Each row below holds a small network's activations on one input, seen along a few directions.
In each table, some parts of the input vary, and every possible input appears once, in random order.
Descriptions start from the smaller parts, as in this example, which fits no table here: one of 8 places around a ring, together with either a single point or one of 9 places along a line or (one of 3 separate values, together with one of 6 places along a line).
Shared parts are said once, and a part with two or three values counts as separate values.
(in the rows, 128 means zero)

Other details of the inputs shift rows strongly along two fixed directions, in all tables alike. That doesn't count.

Rows:
R1: [165 122  98  94 142 126 156 134 121 136 106]
R2: [146 123 127  86 150 154 148 111 111 121 101]
R3: [157 127 123 124 155 141 152  97 106 133  97]
R4: [107 124 156 133 134 153 128 147 153 139 153]
R5: [103 129 137 125 108 135 134 167 136 142 154]
R6: [144 134  80 165  91 106  10 123 140 105 139]
R7: [140 150 105 116 124 124 182  80 128 110  98]
R8: [149 129 138 100 160 119 137 101 114 125  95]
R9: [113 118 159 143 148 117 126 131 148 142 166]
R10: [110 118 125 163 126 117 147 155 137 150 155]
R11: [156 134 101 123 142 120 158 124 101 136  93]
R12: [144 107  81 190 103 142  21  94 144 101 141]
R13: [115 128 152 136 138 153 129 146 151 142 161]
R14: [156 132 110  90 135 131 153 137 117 135  92]
R15: [142 128 115 112 125 122 160 128  90 119  85]
R16: [143 133 120  91 137 103 145 123  97 130  96]
R17: [143 127 147  93 149 122 140 103 101 110  95]
R18: [179 126  42 144 103 123  41  92 105  88  67]
R19: [148 122 127 121 152 140 152  99 108 130  88]
R20: [111 132 164 143 145 122 123 133 143 142 161]
R21: [ 94 154 147 134 111 105 149 114 165 121 163]
R22: [117 114 147 137 141 148 132 143 157 141 166]
R23: [149 129 119  83 122 133 157 139 104 122  93]
R24: [100 121 164 127 122 155 130 148 140 123 153]
R25: [ 99 132 158 131 108 104 129 159 126 133 148]
R26: [118 135 133 134 119 133 135 169 146 149 158]
R27: [101 150 134 127 103 137 156 127 173 120 167]
R28: [ 94 120 155 155 127 145 137 131 127 137 151]
R29: [160 125 110 101 149  96 148 120 112 137 104]
R30: [126 123  70 179  77 128  23 123 124  96 129]
R31: [104 133 149 137 122 102 127 158 139 147 148]
R32: [ 96 126 167 134 136 124 122 132 133 133 157]
R33: [ 95 120 164 155 121 144 137 136 126 126 145]
Each input here is: one of 3 separate values, together with either a single point or (one of 2 separate values, together with one of 5 places along a line).
The inputs of R30 and R5 match in every part but the choice among 3 separate values. If R28 is changed in the same way as R30 into R5, which row does it become?
Answer: R2
List by row number the other rows that have the choice among 3 separate values in common with R8.
Answer: R6, R9, R16, R17, R20, R21, R25, R29, R31, R32
Change only the choice among 2 separate values in R15. List by row number the other rows that result.
Answer: R33

Rows:
R34: [112 122 193  92 169 147 207 138 120 151 135]
R35: [125 122 112 155 107 123  58 139 124 117 130]
R36: [131 117 127 144 124 148  60 115 151 110 152]
R37: [185 126  86  95 151 115 114 101  93 120  65]
R38: [ 70 140 164 167  92 113 109 158 161 132 187]
R39: [134 123 125 130 141 130 138 145 120 147 127]
R40: [ 52 123 215 146 132 149 170 169 168 155 207]
R41: [130 127  94 153  99 123  68 120 144 113 143]
R42: [111 118 134 193 125 145  79  79 137 106 142]
R43: [123 137 122 129 111 138 143 131 136 122 125]
R44: [125 126 118 152 111 109  73 133 139 120 148]
R45: [172 129  87  89 136 131 146  96  92 108  67]
R46: [109 146 167 100 152 111 224 144 133 158 136]
R47: [123 125 119 133 112 137 132 136 132 123 127]
R48: [179 125  84  93 139 132 133  99  86 108  65]
R49: [127 120 133 130 131 139 142 152 117 143 120]
R50: [185 126  98  88 157 107 126 101  89 124  64]
R51: [110 129 178 101 152 109 210 153 109 156 128]
R52: [111 134 163 102 155 111 215 147 128 159 135]
R53: [102 130 135 155 107 107  96 142 154 129 167]
R54: [198 120  73  94 150 134 123 102  93 120  56]
R55: [110 131 157 102 142 123 210 144 116 151 127]
R56: [104 116 165 149 138 149  95 147 155 141 173]
R57: [126 136 101 155  97 135  91 127 158 116 145]
R58: [177 144  94  83 142 104 142  84 106 109  70]
R59: [ 61 136 208 146 135 145 170 161 182 157 211]
R60: [121 119 125 192 133 141  78  75 147 110 145]
R61: [113 120 125 163 109 136 104 156 154 136 165]
R62: [114 138 111 152  91 128  85 124 142 110 143]
R63: [128 125 104 158 106 117  59 131 142 115 146]
R64: [124 139  97 156  96 130  79 123 153 111 149]
R65: [188 124  82  96 149 122 116  99  91 122  67]
R66: [115 127 161 105 147 124 206 150 109 155 127]
R67: [177 123  96  90 147 126 134 106  79 122  61]
R68: [180 125 102  86 150 112 126 102  78 116  55]
R69: [138 123 132 106 140 137 181 139 110 138 106]
R70: [185 126  86  88 148 120 140  96  94 119  71]
R71: [129 124 104 155 109 130  82 136 139 122 147]
R72: [117 128 112 147  99 120  79 128 135 108 136]
R73: [123 125 115 149 104 121  75 134 128 112 135]
R74: [128 122 124 138 122 146  70 108 155 108 149]
R75: [ 96 140 137 157 104 122 121 144 160 137 174]
R76: [125 116 158 119 149 152 120 130 123 131 129]
R77: [126 132 145 101 138 109 173 128 111 132 111]
R78: [110 132 159 107 152 124 225 152 129 162 142]
R79: [113 125 167 108 157 132 211 165 105 166 125]
R80: [115 138 104 157  88 135  78 126 144 105 144]
R81: [115 132 135 139 111 151  78 108 152 101 147]
R82: [100 145 173 100 144 116 225 147 124 152 131]
R83: [131 124  95 155 100 134  82 128 151 115 142]
The inputs of R56 and R76 match in every part but one. If R63 is changed in the same way as R56 into R76, which row does it become?
Answer: R73
The inputs of R53 and R77 match in every part but one. If R37 is changed in the same way as R53 into R77, which row does it become?
Answer: R35
Describe the family of inputs behind these rows.
Answer: one of 2 separate values, together with either a single point or (one of 4 places along a line, together with either a single point or one of 5 places along a line)
Change only the choice among 2 separate values in R47. List by row number the other rows that result.
Answer: R83
Change only the choice among 2 separate values in R74. List by row number the other rows that result.
Answer: R40
